A small network was shown many inputs. Here are its activations along a few directions, one row for each input.
Each table varies a few parts of the input and shows all the possible inputs, shuffled.
A made-up example of a description, with smaller parts first: one of 3 separate values, together with either a single point or one of 11 places around a ring or (one of 5 places around a ring, together with one of 6 places along a line).
Shared parts are said once, and a part with two or three values counts as separate values.
In the rows, zero is written as 128.

Other details of the inputs shift rows strongly along two fixed directions, in all tables alike. That doesn't count.

A family of inputs:
R1: [166 158 148 115 163 136 144 138 169 136  58 111 131 142 135 111]
R2: [114  99  88 126 156 149  60 143 104  43 114 130  92  81 195  93]
R3: [165 158 142 118 164 131 155 144 174 140  62 106 135 137 138 107]
R4: [110 118 137 129  97 101 145 120 100 162 167 143 136 161 108 148]
R5: [142 125  93 112 148 132  95 141 132  77  85 140 107  92 184 120]
R6: [165 157 140 117 165 132 151 143 171 137  61 108 133 137 137 109]
R7: [114 121 129 138  91 127 157 115 101 157 158 147 153 148 101 145]
R8: [199 193 193  91 216 117 183 180 220 188  43  84 121 188 148 117]
R9: [137 113  95 120 161 132  88 139 134  86  77 129 103  91 181 102]
R10: [110 119 133 146  97 130 155  90 106 156 158 133 153 152 106 140]
R11: [100 122 143 147 109 132 136 120 124 146 183 121 129 123  77 134]
R12: [107 133 133 137 100 131 144 124 119 141 185 125 135 120  83 152]
R13: [114 104 155 140 103 108 124 113 101 169 160 137 123 170 101 135]
R14: [110 110 143 139  95 115 103  99 133 158 148 135 142 127  83 144]
R15: [117  97  80 128 161 143  70 146 104  44 115 130  95  77 193  94]
R16: [114 105 118 138 110 114 104 110 129 139 139 133 135 110 106 134]
R17: [197 206 185  75 208 113 199 180 216 182  49  94 132 185 149 132]
R18: [198 192 203  87 211 123 173 175 219 187  44  86 117 192 149 115]
R19: [169 167 133 106 155 132 160 144 170 131  67 120 138 140 137 127]
R20: [183 190 167  96 178 136 199 162 193 173  66 107 150 167 133 133]
R21: [116 110 143 152  98 130 143 108 101 163 152 138 144 151  95 133]
R22: [100 124 149 144 107 137 130 117 122 144 180 122 127 128  77 136]
R23: [111 108 130 143  98 108 115 104 135 160 154 130 148 117  83 142]
R24: [120 126 133 135  79 125 133  99 114 145 143 146 150 143  87 148]
R25: [117 121 136 134  90 131 150 111  99 156 155 149 150 152  99 146]
R26: [114 104 136 141 115 109 124 126 101 154 150 134 116 158 125 125]
R27: [109 118 136 130  96 100 148 122 100 163 169 141 137 160 110 146]
R28: [124 108  74 122 149 140  80 149 101  40 121 136 100  74 195 114]
R29: [117 113 135 149  91 121 131  97 114 153 138 136 148 140  80 134]
R30: [117 122 140 133  88 134 146 109 100 157 156 148 149 154 101 144]
R31: [123 110  78 121 147 143  76 148 100  38 120 136  99  77 196 115]
R32: [107 112 104 132 145 160  90 141  99  67 132 127  84  94 171  92]
R33: [169 168 132 108 155 129 166 147 174 133  70 116 141 137 140 123]
R34: [106 117 139 138 104 105 140  95 107 162 167 130 134 166 112 142]
R35: [113 124 126 147  89 121 140  79 120 146 145 133 155 141  92 142]
R36: [101 122 145 146 109 134 135 118 123 144 181 122 128 125  76 135]
R37: [113 118 150 123  94 109 134 114  98 162 164 146 131 166 108 147]
R38: [115 116 136 121 106 110 132 122  94 145 152 147 124 158 126 140]
R39: [119 118 124 134  91 108 122 105 133 149 155 143 149 119  85 162]
R40: [118 115  76 131 155 138  75 126 105  48 126 129 104  78 196 103]
R41: [110 124  91 135 145 150 106 125 100  71 140 126  96  90 173 103]
R42: [181 181 176 114 185 136 192 164 198 178  62  95 143 164 136 115]
R43: [142 123  86 113 149 127 104 144 135  82  91 134 112  86 184 115]
R44: [182 178 185 108 181 144 175 154 191 176  61  99 138 170 133 116]
R45: [115 121  89 126 138 152 109 146  95  67 137 131  94  89 170 114]
R46: [116  98  85 127 159 146  65 145 103  42 113 131  93  80 194  95]
R47: [180 179 173 113 186 137 187 162 194 175  62  97 141 164 135 117]
R48: [113 121 129 140  90 126 159 116 102 158 159 146 154 147 103 143]
R49: [125 108  74 122 148 137  84 151 103  44 126 133 104  71 195 110]
R50: [113 128 140 133  97 120 115 117 132 133 178 128 149 122  85 164]
R51: [142 122  84 113 150 129 100 143 133  79  89 136 110  87 184 117]
R52: [117 110 148 149  97 132 139 106 100 162 151 139 143 154  95 133]
R53: [111 109 139 140  97 112 107 100 133 157 147 136 144 125  81 146]
R54: [107 135 138 136  98 136 138 122 118 139 182 125 132 125  83 154]
R55: [121 125 129 136  81 122 137 101 114 144 143 147 151 142  85 149]
R56: [120 123 121 138  83 118 144 104 116 146 147 144 154 137  86 148]
R57: [109 106 146 147 102 103 134 120 105 171 166 132 127 164 105 132]
R58: [106 136 141 135  96 138 134 121 119 140 183 124 131 127  84 153]
R59: [115 121  89 127 137 149 113 149  97  69 140 129  96  84 173 110]
R60: [109 108 125 140 120 121 107 124 128 121 167 122 137 106 105 130]
R61: [140 125  97 111 145 135  91 139 132  78  86 140 106  94 185 118]
R62: [108 109  96 136 148 151 103 147 101  69 135 126  88  85 173  89]
R63: [110 124 125 143  98 110 117  83 138 152 156 132 151 123  92 153]
R64: [116  96  78 128 160 142  71 148 104  45 118 129  95  73 194  92]
R65: [115 124 131 135 102 113 124 121 132 135 181 127 152 115  83 162]
R66: [164 158 153 114 159 138 139 136 168 137  60 111 130 144 136 109]
Description of these inputs: one of 6 places along a line, together with either a single point or (one of 2 separate values, together with one of 5 places along a line).
Changing only the place on the line of 6 turns R63 into R40. The same change can be made to R43. Which row results? -> R49
Changing only the place on the line of 6 turns R51 into R65. The same change can be made to R16. Which row results? -> R64
Change only the choice among 2 separate values in R12. List by row number the other rows that result. -> R11
Change only the place on the line of 6 in R52. List by row number the other rows that result. -> R1, R13, R22, R46, R53
Change only the place on the line of 6 in R54. List by row number the other rows that result. -> R5, R25, R31, R38, R55
Change only the place on the line of 5 in R6. List by row number the other rows that result. -> R1, R3, R29, R66

A family of inputs:
R67: [147 143 104 128 131 142 139 122 136 106  74 138 132 121 151 111]
R68: [134 124 114 127 156 129 119 146 157 110 106 117 129  94 148 113]
R69: [100  99  95 133  77  97  97  99  67 117 181 163 129 124 144 161]
R70: [138 148 127 114 154 144 133 144 132  93 125 113 113 127 160 126]
R71: [135 147 133 106 154 135 123 164 137  93 130 122  97 122 151 128]
R72: [ 78  52  87 147  73  91  73  88  38 113 168 176 118 144 145 129]
R73: [130 141 110 129 164 136 146 136 132 117 121 107 116 121 163  99]
R74: [111 126 154 142 112 131 139  94 116 164 154 129 125 161 104 124]
R75: [134 148 132 109 153 140 125 157 137  93 130 120 112 123 158 125]
R76: [136 155 109 114 145 139 119 118 147  97  99 120 126 109 155 133]
R77: [141 135 129 115 144 146 140 168 113 116  99 131 105 127 152 116]
R78: [140 144 120 105 150 139 106 140 153  96 110 128 127 101 148 132]
R79: [132 127 143 125 157 144 115 149 129 122 109 121 103 139 163 104]
R80: [134 122 132 132  91 126 130 128 128 151 132 141 144 128  81 146]
R81: [133 125 134 137  92 129 135 122 132 150 130 142 159 130  86 143]
R82: [ 94  72  84 153  81  86 108 102  69 129 185 159 130 117 144 139]
R83: [ 83  49  64 143  51 107  96  95  23 103 167 190 127 126 149 135]
R84: [145 125 130 127 152 130 105 121 138 111  84 119 122 126 149 107]
R85: [127 141 153 141 137 120 168 128 148 173 164 104 151 146  84 137]
R86: [122 139 157 138 134 116 159 141 150 171 167 108 149 141  84 136]
R87: [113 129 134 136  92 139 162 105  98 151 148 142 139 146 104 130]
R88: [128 149 145 142 124 113 164 103 178 178 133 107 164 134  76 146]
R89: [133 126 142 123 157 141 112 157 129 123 109 121  88 138 157 110]
R90: [128 103  86 143 107 144 109 118  92  85 108 154 129 105 149 115]
R91: [117 119 160 144 119 133 134 108 117 163 155 126 128 160 100 131]
R92: [138 156 161 107 122 118 133 129 175 159 147 123 145 128  69 167]
R93: [143 122 134 116 146 127  93 142 143 117  89 119 107 119 144 111]
R94: [137 125 108 134 159 131 126 134 152 108 101 114 130  99 149 115]
R95: [133 156 121 112 146 144 138 132 133  97 121 110 111 130 167 122]
R96: [122 131 151 141 108 112 126  84 138 159 126 125 146 148  86 131]
R97: [122 137 156 136 133 111 155 148 146 169 169 111 133 139  79 140]
R98: [144 136 125 121 146 153 151 147 112 112  97 131 120 131 159 110]
R99: [132 135 154 129 126 108 146 134 177 174 144 111 148 121  68 149]
R100: [140 136 129 118 143 150 143 161 115 114 100 132 120 128 158 110]
R101: [142 162 158 119 125 125 147 112 176 161 137 114 164 138  74 169]
R102: [141 123 134 121 147 130  96 134 144 114  88 120 121 121 150 107]
Changing only one part turns R99 into R80. The same change can be made to R85. Which row results? -> R98
Describe the family of inputs behind these rows. -> one of 4 separate values, together with either a single point or (one of 2 separate values, together with one of 4 places along a line)
Change only the choice among 2 separate values in R79. List by row number the other rows that result. -> R102
Change only the place on the line of 4 in R68. List by row number the other rows that result. -> R88, R94, R99
List by row number the other rows that have the choice among 4 separate values in common with R70. -> R69, R71, R75, R76, R78, R92, R95, R101

A family of inputs:
R103: [148 114  93 123 170 126 118 135 110  95  46 132  99 132 218  75]
R104: [154 176 163 123 113 152 207 130 149 180 110 129 169 165  81 144]
R105: [101  83  76 156  74 127  85  86 107 100 143 154 154  72 103 140]
R106: [114 153 154 130 114 117 143 124 172 149 205 102 166 110  43 178]
R107: [144 112  94 119 172 121 103 139 108  88  64 131  92 131 231  82]
R108: [166 198 158  89 198 126 161 191 229 127 120  73 134 103 114 145]
R109: [130 104 123 116 159 118  69 155 124 102 105 130  85 115 173 106]
R110: [102 131 149 130  71 125 165 113  90 165 209 146 152 161  73 177]
R111: [ 77  90  80 153  50 149 125  91  23  95 188 176 126 117 122 134]
R112: [156 153 159 101 116  93 166 146 146 183 128 138 144 174 112 171]
R113: [147 132  89  99 175 119  81 150 164  65  91 124 116  71 188 126]
R114: [146 177 175 100 132 124 198 165 154 181 153 117 140 170  98 167]
R115: [125 137 186 158 101 151 155 105 153 189 148 111 157 148  32 131]
R116: [176 149 148 120 174 124 169 141 169 164  30 114 142 166 157  93]
R117: [105  84  90 129  70 108  99 106  49 104 163 178 125 136 151 151]
R118: [167 155 173 109 174  95 164 145 179 191  90 105 137 185 136 133]
R119: [152 162 104  97 164 160 147 161 116  74  83 130 101 123 211 110]
R120: [157 171 183 102 201 141 141 191 196 139 103  84  98 142 132 112]
R121: [160 134  82 101 146 136 127 140 109  77  43 153 111 129 212 104]
R122: [ 74  52 110 155  74 111  43  89  57 110 188 161 112 115 113 132]
R123: [105 126 169 140 119 112 170 140 120 192 200 115 127 172  85 141]
R124: [ 86 103  74 160  88 145  97  98  92  70 187 136 130  59 104 136]
R125: [138 118  57 117 158 136  79 130 141  44  69 135 110  55 198 106]
R126: [137 116  90 138 175 173 132 151  89  72  64 130  92 110 222  52]
R127: [181 173 179 105 182 126 146 138 217 173  38  94 136 155 115 117]
R128: [124 108  88 119  93 118 108 112  76  95 118 167 122 134 174 134]
R129: [ 80  80 107 166  90 157  82  96  62  88 171 143 101  98 114 102]
R130: [ 58  58  94 167  83 130  98 103  20 103 224 155 102 127 141 115]
R131: [113 109 171 143  92  73 151 113 122 224 188 132 147 187  67 162]
R132: [127 144 154 141 134 137 180 119 132 173 134 114 136 161 105 115]
R133: [ 70  51  98 162  63 117  40  74  51 101 178 162 111 108 120 123]
R134: [135 115  71 100 170 115  66 164 140  48 104 132  96  56 204 116]
R135: [172 195 197 106 198 149 159 161 222 157  80  75 122 151 115 116]
R136: [125 144  90 124 156 148 102 141 146  54 133 109 116  63 160 122]
R137: [167 146 171 123 151 134 137 126 188 173  53 108 148 149 100 114]
R138: [129 125 149 140  48 110 172  86 114 197 138 162 189 179  48 167]
R139: [139 140 114 120 189 152 137 156 120  91  89 110  88 129 215  78]
R140: [ 96 121 184 149  97 126 125 112 130 173 209 116 139 152  38 154]
R141: [122 146 136 158  94 143 154 105 161 152 169 112 177  98  36 159]
R142: [118 135 136 131  92  96 118  91 174 161 167 126 173 111  59 180]
Describe the family of inputs behind these rows. -> one of 2 separate values, together with one of 4 places along a line, together with one of 5 places along a line
Changing only the choice among 2 separate values turns R135 into R133. The same change can be made to R129. Which row results? -> R127
Changing only the choice among 2 separate values turns R134 into R108. The same change can be made to R103. Which row results? -> R132
Change only the choice among 2 separate values in R130. List by row number the other rows that result. -> R118
Start at R112 and move only the place on the line of 5, one step at a time. The first step leads to R117. Which rows follow, in order? -> R128, R121, R138
Start at R119 and move only the place on the line of 4, one step at a time. The first step leads to R139. Which rows follow, in order? -> R135, R136
Change only the choice among 2 separate values in R116. List by row number the other rows that result. -> R126
Change only the place on the line of 4 in R110. List by row number the other rows that result. -> R106, R130, R140
